These are the activations of a small network on made-up records, seen along a few directions, one row for each record.
Each row is followed by the record's values for the fields Litap, Bag, Dabam, Lipen, Niluz.
A field that a record lacks is written absent.
Other fields move the rows too, some of them a lot.
Strong random noise was added to every row along 23 fixed directions; ignore it. To show where, here is one row again and again, with new noise each time:
 169    0    3  309   48 -176  205  -34 -127 -228   62 -176  -50  232  -29  -83  107  170  -33  362 -115   82  -71 -201 -288   76  110 -163  -59 -219  -10  277  -91  154   78  211  -48 -477 -206  -15  422   30  -15  -68  142  -69  104
-180   92  210  -92  232  211  194  280 -140 -148  101  122    9  218   85  213 -211  420   68   -2  120    2   72   41 -207  119 -110 -194  -66 -261 -291  -78 -125  118  169 -251 -415  416  291  -48   82  -62  -83  -82  -83  205  245
-235   65 -162    0  -66  195  151  341  -13  -31  467  -68  -66  177  321  -39 -276   94 -146  -81 -126   34  124    8  234  113  211   84  274 -336 -103   14 -131  406  -91  189  163  285  122 -124  609  -55  305 -215 -200 -107   84
-100 -148 -114  181  231 -496  -18 -246 -132  109 -144 -302  391   14 -235  -11   61 -287  175   39  -71  174   35 -184   84 -194 -135  241 -190  126 -143   -2  352 -282 -358 -206   94  -12 -110   13  -35 -108 -259   93   89  -54    9
 -12 -130 -302 -196   62  -64  -38   44  -51   70  145 -376   -2  -65   89   -2   14   41 -146 -450 -367  253  295  255   15 -417   85    3  127  195  -12   68 -396 -100   40   67 -142  196  249   72   75 -186  -43 -148   41  -31  182
-140  199  115   72 -397  -86 -128  329  130  183 -143   88  -36  -62  132   50   42 -182  349   -7    1 -379  -94  116   31 -192   36   25  191  257 -428  -93  481  453 -389   64  252   -6  299  162   63 -199  288 -482 -100  -69  -60
  63   12  -79  207 -110   -8  -25   -5 -260  -60 -150  287 -336 -277  117  231 -178 -157  -73    1 -139  -75   52   -5  231  143  109 -236 -233  155  -98   11  291  385  182    5 -132  -41 -165  159  303  189  402  272  451 -329  313
 384  -85  -68  -39 -212  483  -31  101   56 -178  301  -10   25  425  249  -56  227  100   23  161  173 -140 -108   31   -2  153  251 -146 -106   52  -60 -272  672  -28 -185 -327 -255 -621  -34  132 -390  -81  100  270  182   22 -398
 -33  -55 -161  164 -327  -99 -238   77  258   72 -247 -113   99  171 -123   85  145 -339  264   96  236 -126 -356 -277  134    7  -40 -185 -120 -144  -96 -422  308   70 -456 -106   16 -148   77   35   34   51 -240  137   49  -59  -13
-223  410  153 -106  -73 -154  140  243  221   82 -199  156 -149    1  -81  -40 -115  -36 -325  388   -3   67  149  -26  312 -141  -99  331  132 -126 -230   49 -146 -370 -190   16  579   17 -182 -169  233 -352 -239  272  217 -174   79
  65   30  119  -24 -296   56 -224   56   74  -27   65   90   20   56 -152   14  153 -300  -33  -90   58 -127 -284   -2   60 -125  158  244  411    0  -68  168  -10  197 -474  359  512  -74   43 -204  391 -132 -206   -8 -461   26 -177
  28   -6  409  -96   12 -147  473  108 -328 -428  165  244  397  150 -127  -39  -46  207   87   63  260   39 -116   17 -265 -105   58   81   15 -173   43  292  313  -70 -136 -195  277 -111  -99  111  234 -227 -132  -27 -131   72  -64
 179  149  266   -5  232   83  109 -381 -372 -112   44  -46 -124  -51  -41  248  -50   50 -104  -96  343  -57  -43  -72 -385   61  134 -161  -20 -166 -141  -68  266   14   76 -190 -422  309  -13  106   -5 -382  -52  -59  -23  177   -6
 -12 -245 -214  163  195  -10  132  -52  -51 -209  173  -53  187    5  -60  245 -120 -339 -156  116 -255   55  -89 -199  107  -47 -235   98   41  182  -84  444 -401 -136   45  257    1  306  202  -35  523  175 -149  641 -337  -45  268
-433  304   -5 -287  221   56   55  223 -131  -17  -90  274  201   63   99 -577 -239  350   73   94  265   86 -155   97  225   69  296  -20  153 -227 -122 -193  525 -584   19 -388  134 -150   52  -44 -238 -154 -273  159  312   98  -95
  84  -83  136  -54  -18   42  273   61   32 -118   49  174  103  191 -143   32    5  -76 -212  196   19   -6  -80  -40 -138  174 -259  -24   42 -285  173  237   46 -248  339   -8  -50  -96  -29  310  355  -37  168  343  -48   16   39
 303   -9  178  230 -148 -184  108   20  134 -147   55  273  104   72 -130   58   19 -187  274  -54   -2  262  160 -236   24  -43 -371  -70 -111   29  178  -68   32 -150   28   63  110  -35 -138 -165   22  250 -298  201   65 -202   89
-355  580 -557 -102  -31  402 -372 -117  257  427  421 -254 -332 -559  -16  -61 -131    2 -239  172   40 -552 -125 -123  343  181  380   50  468 -421 -268 -269  214 -226  -13  151   83  -91   51  -40  271  -49  456  206 -175  308  -61
  27  -49  242  112  316  295  253  171 -153  -52  108  -89   37  380  123  212   79  250 -428  453  -92 -110  113  -32 -225  491 -169  232 -251 -256  -12  397 -242  197  109 -159 -556  -95  -69  193  164  178  141   64  -66  278  -48
   3  135 -194  107   22  294 -243  -12 -252  159 -248 -138 -446   -9  609 -383   18  239  241 -236 -281   30   58  135  112   90  -52  123  -20  -71   93  -70    1  496  224  399  233  -74 -321 -214  -93  111  412 -278   38  364 -403
-258 -196 -145   28  372  -92 -162   -7  -35  288  252 -319   81  111   -4  -85 -261  446 -110  175   40  -93   51    9  214  491   19  411 -116  136  108 -123 -290  582  -30   87  105  206 -287 -357 -333  387  412 -495 -249    6  120
-134  178 -203  312  285  -47  233   69    6  -57   59 -421  -55  -31   47  254   12  349  -63  619  -28 -210   80 -379  -82   44 -134  -65 -471 -151 -340  -37 -208   72  -69 -102  -73 -256 -245  -36  111   69   87  224  194  160   77
 195   -2  108 -409  -50  244  -22  -99  -25  -57  123   98   89 -151  -55  -40   83   59 -342  -58  251 -198 -134  267  -22  -41  170  200  152  373  237  126   34 -289  -34 -106   17 -100   41  220 -474 -117  -18  212 -137  143 -195
-109 -349  -42 -126  171 -181  -23   11  141  -42 -101  109   45  212  249 -473   37  354  244  314  223  173 -382   96 -155   33   12 -105   61  229  333   86  -95  321   31  586  290 -166  335  372 -251   90  329 -164 -202   22 -276
 219 -291  228 -151 -184    5  -87  -14  -70  -75 -376  -16 -164  250 -222  407  420   15   99 -284 -115   98  -34  102 -291 -417 -473  -65 -154 -153 -150  -63 -209  302  -20  215  329   29   42   57  281 -389   20  218 -253  256 -218

-204  256 -210 -152  -61  140 -367  438  201  174 -419 -205 -259 -132   20  -72 -107   45  119 -220    4   -9 -120  297  -63 -239  145 -156  -22 -200 -113 -200  -42 -335  -43 -339 -152 -214 -389    3   15 -264 -295 -263  518  175  217 | {Litap: t3, Bag: b1, Dabam: s1, Lipen: absent, Niluz: c5}
 331  187 -305  -41 -537  224  -95 -200  228 -129  361  -87 -269 -404   -3  545  -33 -109  262   99 -212 -164  286  158  257 -226  -68  139  -81   33  -47 -101  237  -60 -248 -147  -56  -20 -138  -32 -103  -18  307  324   46  126  264 | {Litap: t3, Bag: b2, Dabam: s2, Lipen: absent, Niluz: c5}
  -1   36  221 -160   73   -1 -234   43   15   54   63  115 -186 -280 -429  430   51  -37 -474   14   14  -88   24  206  -85  -88  282  182  124   79 -153  301 -345   66 -281   10  -25  -40  -92   -4  326 -147 -160   25  -35  -76  267 | {Litap: t1, Bag: b1, Dabam: s3, Lipen: w2, Niluz: c1}
   3   -4   42   -6  328  254  -90  196   38   38  175   97  -49   54   77  253  -72   23 -219  133 -183   52  281  125  142   44   39  176 -109  373 -355  133  -73 -160 -117 -245 -293   30   32 -143 -174   45 -173  257  139  -89   76 | {Litap: t4, Bag: b2, Dabam: s3, Lipen: w2, Niluz: c4}
  -9 -178 -112    0   19  -90  222 -121   -7  153  138 -260  103   49  -49  -25   64    6 -283   20  -79 -172   77 -156   47  102 -274  147  -45  -13  135  -33 -161  137  301  151  309   72  -98   99   53    9  521   42 -234  -28 -186 | {Litap: t1, Bag: b1, Dabam: s3, Lipen: w2, Niluz: c1}
-214   33 -140  -90  149   47 -135   18  -60  170   30  155  -86 -481  -43   -5  153 -142 -244 -274   -3  115   61  -48  153 -164  201  -81  -54 -346  157  -20  131 -129 -130  111  175 -254  -57  437  500   -4  176  357  184   66 -357 | {Litap: t3, Bag: b2, Dabam: s1, Lipen: absent, Niluz: c5}
 121  144 -207  272 -144  321 -279  -12   62  -98  -84   61 -162  -89  267   18    2 -159  401  131  -92 -152 -158 -103  175  123  -18  -17 -101   93  -64  -15  130   50 -170   40 -166 -152  -88 -279 -157  374 -191  262   15  227  -21 | {Litap: t4, Bag: b2, Dabam: s3, Lipen: w1, Niluz: c1}
-208 -112  182 -339    0 -190   44  152  284  -15   40  139  129  -73 -384  389   63  445   50  257  284   30   82  134 -105 -138  -76  -81 -275 -103  -30 -231 -166    7 -277 -286  -75   22  266  256 -268  -30   -5  -12   19   21  212 | {Litap: t1, Bag: b1, Dabam: s3, Lipen: w1, Niluz: c3}
 239   59 -156   43   12  -38 -255 -641  -68   39  243  149 -109 -464 -133  137 -120  -47  499  -10 -153  238  283  156  130  198 -165  298  -96 -260  414   41  536 -238   57  -89 -322   25 -322   25 -261  346  314  172   45  332  183 | {Litap: t1, Bag: b2, Dabam: s3, Lipen: w1, Niluz: c4}
-267   49 -156 -105  193   17  -90  293  180  333  -48 -221   91 -169  108   36 -164  -13   24 -329   85   53  191   50   73  -77 -159   15 -189  -14   76 -320 -118 -194   -2 -307 -164  296 -130  128 -216   30  -11 -281  174   83    8 | {Litap: t2, Bag: b2, Dabam: s1, Lipen: absent, Niluz: c1}
 159  285  -22  -19 -396  228 -111   89  -24  -68  -59  -20  -78  -21  395 -155   97  -72  335 -113 -367  -77  126  325   82 -250   43  287  285  295 -137  259   88    3 -247   56  -90    4  296 -137 -265  -11 -175 -255 -104  277  -48 | {Litap: t1, Bag: b1, Dabam: s1, Lipen: absent, Niluz: c1}
-127 -230 -178  175  467 -113  216  -69 -321 -148  277 -140  248   21  383 -217  -91  -26  128 -388  -46  624  284 -247  118 -175   33   46 -271 -277  253  -40    1    5 -204   68  134  202 -157   -7  295   48 -171  109   62    5 -372 | {Litap: t1, Bag: b1, Dabam: s2, Lipen: absent, Niluz: c1}
 -31  176 -102 -205   61  341   28  -60 -192    5   55   83  -31   14  193 -170  -73  211 -223  242 -192 -262   81  214  311  174   88  273   96  290 -277   84  310 -268  209 -249  -63 -100  108 -105 -441  -17  201  408   83  136  -57 | {Litap: t1, Bag: b1, Dabam: s1, Lipen: absent, Niluz: c4}
  -6   45 -111   21  161 -220 -102 -359  130   -8  216 -222   32 -175 -174   56  -35  219  275  394  122  -65  -64  -31 -138  -48   70  136   57   94  -90   20   52  -67 -229   96   -8  -17   82  -66 -294  -52   37 -100 -207  172  137 | {Litap: t1, Bag: b1, Dabam: s3, Lipen: w1, Niluz: c4}
 123  -83 -206 -377 -484  469   -5  154 -325 -285  213   40  185 -173  -45  142 -315  -35   32 -713  -82 -531 -207  472  110   16  208 -178  268  371  -31   -7  197  -57  451 -558 -336  328  135 -146 -217   97  157    5 -187   74  533 | {Litap: t1, Bag: b2, Dabam: s2, Lipen: absent, Niluz: c5}
 176 -471 -261  -37   11   91  176 -127 -346 -388  -82 -299  107  411   51  117   48  -81 -254 -113  -83  181 -231  -22  -33  -99  136 -219 -213   34   -4   65 -120   12   84 -130 -104  -23  -83   -8  234 -181 -151  466   84 -122   67 | {Litap: t1, Bag: b2, Dabam: s1, Lipen: absent, Niluz: c5}
  87  -98   62 -110  -97  216 -116  126  136  -50 -441   84 -126  327   64   44  183 -169   40  -41 -126   47 -161  145 -151 -148 -286 -174   43   76 -156   46 -216 -231  167   -1 -244   96  356   63  -68 -191 -328  308  -13  135  -12 | {Litap: t1, Bag: b2, Dabam: s3, Lipen: w2, Niluz: c1}
-195  209  337  -21  151 -333   77   59  132  167 -130  250   40  -25 -112 -140 -235  -53 -178  247  156  214  171   37   69  228   27  262   87  -29  135  105  -64 -213  -84 -125  -68  220  -90    7 -108   27 -224 -332  220 -269  243 | {Litap: t1, Bag: b1, Dabam: s3, Lipen: w2, Niluz: c4}
-157  106 -219   26 -224 -114  241   -4 -146  -86  -69 -161  118 -104  270 -155  -17 -129   11   42  -67  -81  -19  -60  245 -149  159  104  -41  -48   13   33  214   27 -242  -50  254  -30   20  142  116  -93  117   21  107    1 -117 | {Litap: t4, Bag: b2, Dabam: s3, Lipen: w1, Niluz: c4}
 280 -196  187  -16  -73 -115  161  -51   94  -41  173  -18  -48  330  -63  148 -133  -60 -204  193  228   11   -7   80 -146  175   88    6   24  182   35  -60  211  209   51  -68  -21   52 -207   95  -68 -294  318 -289   72 -444  135 | {Litap: t4, Bag: b2, Dabam: s1, Lipen: absent, Niluz: c1}
-248  240   45   25 -128    8  279  307   -5   49  -88 -192  179   57   62  338 -219 -211  -16 -146  285 -271   57 -233  117 -160 -126  -74 -179  -65 -457 -488  205  -13 -268 -552   58  559   11  -71   36 -394 -164  -99   74 -100   66 | {Litap: t3, Bag: b2, Dabam: s1, Lipen: absent, Niluz: c4}
 161  103  120 -178 -377  113  253  186  181   60  -54   86   22  -74   -9  317   43 -141 -376   64  333 -405   89  -50  183   24 -115  -95 -288  280   -3 -422  270  -73  -31 -505  -78   15   20  390 -438 -142  218  251  319 -258  -47 | {Litap: t4, Bag: b2, Dabam: s1, Lipen: absent, Niluz: c4}
  40 -270 -155  248  275   17 -197   86   75   34  -47 -336   97  401  136 -320  -36   22 -101   46  -12  312 -137 -117  -31  402  120  108 -133  -51  439  101 -555  111  -52   97 -284 -164 -412 -338 -124  485 -437 -332   51  -41   21 | {Litap: t1, Bag: b1, Dabam: s2, Lipen: absent, Niluz: c5}
 -12  246 -183  -21 -601   25  552  223  164  -61  292 -125  110   45  402 -177  -66   64  -83   74  -52 -193  252 -130  303   76 -110  -23   34 -233  269 -199   31   75  108  -62   16   83  295  283  -16  146  411 -116   60  -91   23 | {Litap: t2, Bag: b1, Dabam: s2, Lipen: absent, Niluz: c1}
 -44 -153   97  118  -91 -173  424  391  115   67  -64 -294  249  121  439  -47   59 -152    2 -163 -146   53  261    8 -228 -157 -353   88 -166  157  321  227 -460  299  -37   88 -167  294  229  520   41   58  164 -643  -79    5 -144 | {Litap: t3, Bag: b1, Dabam: s2, Lipen: absent, Niluz: c4}
  83  241  147  604   15 -279  311 -156  106   82   54  -85   14  -72   74  312 -170 -643   70  250 -109  -90  263 -496  -17  106 -434  109  -49   43 -250  137   63    8   -3   77 -120  503  -38  -54  360    4   11  -53  -86 -274  182 | {Litap: t1, Bag: b1, Dabam: s3, Lipen: w1, Niluz: c5}
-251   10 -537   91  -11  -37  -22 -173 -204  -49   35 -246  207 -166  386 -146    6  -50  538 -282 -242  252   70 -108  251 -292   70 -178  -77 -196  -63 -190  274  -73 -282  -20 -365  272  632  180   41  171 -128  151    7  311  -25 | {Litap: t3, Bag: b2, Dabam: s1, Lipen: absent, Niluz: c5}
-235   23  -20   27  326   41 -103   62   85  103 -236 -106 -228  159 -195  211 -208   19 -284  433 -135  -91  -90   45  -64  291 -178  110   -3 -224 -283  227 -349  -95  265  -56 -240  192 -154 -123  332 -131   24  168   42   72  433 | {Litap: t3, Bag: b2, Dabam: s3, Lipen: w1, Niluz: c4}
 135 -250 -135 -274 -224   94 -189  301  252    1  484  256  198  111 -542  -25  200  268   73 -249 -389   42  257  219  270 -207 -105    1  129   58 -107 -149  171 -302  225 -125  537 -701 -135 -370  -10  150  135  426  -14 -206   39 | {Litap: t2, Bag: b1, Dabam: s3, Lipen: w1, Niluz: c5}
 -36 -179 -358  -41 -293   64 -144  174 -203 -399 -570  -63 -143  -88  230 -164  144 -268   49 -173  -64   -6 -608  118   19 -530  389 -366  -26  187  -28  236 -162   46 -242  233  366 -384    5  146  450 -224 -363  462  233    2  -54 | {Litap: t1, Bag: b2, Dabam: s2, Lipen: absent, Niluz: c1}
   9  189 -133  165   67   73 -193 -132   63  368   50 -266 -221 -161  105  125   45 -303  -13 -145 -343   35  328  -42   92  -36 -196  318   88 -187  -97   25  -17   13  -56  159  -29  178 -179  -78  251  -75  173 -162  -64  174 -135 | {Litap: t4, Bag: b1, Dabam: s1, Lipen: absent, Niluz: c4}
-274  -73 -111 -238  -42 -180  209  165  125   61  161  -43  193  106  -82   21 -187  171 -225   39   87   54  154   10  336  -39   51   13  -26   61  -80 -299  -86  -30  -75 -207  160  279  249  -13 -133  -90   71   19   66 -317  205 | {Litap: t4, Bag: b2, Dabam: s2, Lipen: absent, Niluz: c5}
   4   50  167  217  -51  -78 -121  190  -51   54 -290  189 -110  316  203 -359    9  -52  186  -42 -100  223   37   -8  100  163   75   -2   17  -19  -21  -76  182  187  -55   39  109 -198 -192 -279  -28   87 -198 -310  295 -214 -112 | {Litap: t3, Bag: b2, Dabam: s3, Lipen: w2, Niluz: c4}
 -61  100 -265   91 -271  127  242   67   34 -394   29 -241 -125  142  458  127    1  192  106  541    2 -149 -179 -123   92 -162  236 -129  -90   67 -288   42 -235  324 -441  166   36   19  409  -25   58  -97  -63  205  -61   71   71 | {Litap: t1, Bag: b2, Dabam: s2, Lipen: absent, Niluz: c4}
  37 -494 -133 -115  555   23   48    1 -149 -191  438 -313  143  105 -187  258 -122  285 -112  -82    8  146   -6  176 -402 -137  163 -116 -143   75  -81  204 -125   26  131 -138 -170  -67 -237  124  199 -287  211  -29  -72   -5  141 | {Litap: t3, Bag: b1, Dabam: s2, Lipen: absent, Niluz: c5}

Which values does each new row have?
-151  -84 -186 -268 -132   54   45 -255 -290 -303  -74  146  220 -200  -67   54 -174  -76   19  -43  283  -42 -319   67  325   37  223   46 -120 -195  171  -82  421 -267 -227 -420  -53  178   51  154  -84   -3 -128  625   48  164  156 | {Litap: t1, Bag: b1, Dabam: s3, Lipen: w1, Niluz: c5}
 120  -79  179   64  204 -315  166 -249 -343    4  359  122  254 -172 -100  -46  153  211  -60 -168 -103  377  488  -39  104   -1  177  186 -205   -3  242   64  289   74 -228  -93 -116 -217   -7  135  -95  262   21 -101  187 -127 -149 | {Litap: t4, Bag: b2, Dabam: s1, Lipen: absent, Niluz: c5}
 -25  -40 -118  -85  -55   44  109  -98 -145   -7 -252 -253  -51  194  181   24 -232  162 -147   88  -71  -16  108  132  274  297 -210  266 -262   15  140 -127 -196   50  192 -347 -288  402 -176 -174 -457  101   50   22  171   85  328 | {Litap: t1, Bag: b1, Dabam: s2, Lipen: absent, Niluz: c5}
-200  317 -181  378  317  -16 -115  -42  159  110 -202 -289 -328 -182  109   22   -5  324  379  458   73 -233 -129 -460 -139  -44 -296 -169 -259 -130 -366 -243 -326  190   68  379  382  -95 -302 -415    5   67   29   47  -78  329 -160 | {Litap: t4, Bag: b2, Dabam: s2, Lipen: absent, Niluz: c4}
 -62  104 -163   76   51   43 -190 -347   52  145    1  123  -27 -103  138  -22    5 -106  263  191 -190  143  178  -52  366  191 -186  250  -15  -50   13  -44  213 -165 -141   47 -328  233  379  -50 -302  356  -47  344  -87  242    4 | {Litap: t4, Bag: b2, Dabam: s3, Lipen: w1, Niluz: c1}
 -58  304  133  196 -461  -61  135  125  131 -116  104   91 -168  313   -7  118  -17   -4  199  291  -66   14   74 -155   82   95   68  -85  220 -648 -322 -122  212  278 -267   53   44   24  226 -210  583 -167  -18 -177  -27 -116  227 | {Litap: t1, Bag: b2, Dabam: s2, Lipen: absent, Niluz: c5}
 451    8  412   88  -71   90   50 -275 -232 -221  165  304 -161  -72   75  309  -45  -69  102  -76  206  211  139   56 -164  131   56  174 -113  -14  311  145  204  344 -218   56 -152  138 -324    3  -23   67  -10 -172  -42   18  -63 | {Litap: t4, Bag: b1, Dabam: s1, Lipen: absent, Niluz: c4}
  51 -225  176  -47 -180   -6 -120  356  125  -82  147  629  333 -193 -124  135 -114 -273  472 -235 -120  137   86  298  175  -99 -200  185  -31  341  191  245  424  -74 -214 -153  122  -78  -33  163   -6  386   27   82  -41 -117   89 | {Litap: t3, Bag: b2, Dabam: s1, Lipen: absent, Niluz: c5}
-287  322 -119 -439  -82  -11  -36 -152  397  417  268  -58 -181 -220  -28  -39   23  378 -342  320  167  109  388  138  275  202  184  174  102 -587  274 -390   31 -221 -182 -127 -356   83  404  478 -304  -58  363 -123  180  155   -3 | {Litap: t3, Bag: b1, Dabam: s2, Lipen: absent, Niluz: c4}
-245    4 -602  -78  287   34 -217  414  354   62  154 -327   29 -379  278  -89 -210   50  164 -172 -129  217  103  148   88 -479  234 -211  -94  395  -31  -75 -391 -428 -199  -69 -173  -68   41  116 -152   74 -283  -39  364  -62  207 | {Litap: t3, Bag: b2, Dabam: s1, Lipen: absent, Niluz: c4}
-131 -163 -251 -114  172  -30  -27 -121  280  141  198 -202  375  224 -230 -183 -240 -345  -64  256  379 -157 -425 -133   41  172   48   66  254   38  -67 -194  549 -630   39 -237  135   45 -113  102 -107 -321   77  199 -166 -164  -55 | {Litap: t1, Bag: b1, Dabam: s1, Lipen: absent, Niluz: c1}
 -13  -33  182  -57  329   42 -181  178  102  100  155  410   28   77  -47 -167 -146 -252 -218 -191  132  178   18   66   60  -18  323 -206  328  468 -289  -23  241 -353   41  -59 -144   75  313  -44  -64 -195 -358  120  167 -517   18 | {Litap: t4, Bag: b2, Dabam: s2, Lipen: absent, Niluz: c5}
 111 -417   36 -270   -9   -8 -177 -128  108 -194   79  187  110  117 -231  148 -142 -349  -48  145  139   21 -426  380 -142  -51  223  149  338  378   45  438  173 -133 -157   85   50   84  114  221   98 -318   43  160 -294 -184  232 | {Litap: t1, Bag: b1, Dabam: s3, Lipen: w1, Niluz: c4}
-271   36   40 -107   16   75  -32  166   66   86  -41  395   79  119  129 -158 -190 -195  199  -33  -58  129   87  124  348   40 -100   90  148  -91 -230 -123  556 -277  -13 -211  120  213  247   27   26 -148   65  261   76 -107  -73 | {Litap: t1, Bag: b2, Dabam: s3, Lipen: w1, Niluz: c5}
 112  190  177  204 -199  176  168   68 -221 -293 -245  125 -189  -88  167  157  266   91  -94  373 -186 -256  -48  -56  -58   27  -27  100 -236  -57  -86  436 -156  293 -136  118   92 -418 -137   31  244  175    6  306   27  267 -166 | {Litap: t1, Bag: b2, Dabam: s3, Lipen: w1, Niluz: c5}
 176 -107   86  -21 -136   93 -180  -70  -60   62 -288 -161  -77  150  -37  170  255   41 -109  103  -61 -208  -50  143  -27  101  -56  202 -206  262  -59    5  -72  256 -167 -139 -150 -160  -98  -60 -408   68   -5  -64   -4  145  -78 | {Litap: t1, Bag: b2, Dabam: s3, Lipen: w2, Niluz: c1}
 132  -21  -68 -259 -566  335  116  -54 -217 -227   54   98  117  -54  244   48  120  -85   52 -168  -61 -138  -20  268  292   15   40  304  -42 -246  326   80  437   68 -257 -266  -21  -55   53  295  -54   67  247  294 -108  373 -210 | {Litap: t1, Bag: b1, Dabam: s2, Lipen: absent, Niluz: c5}
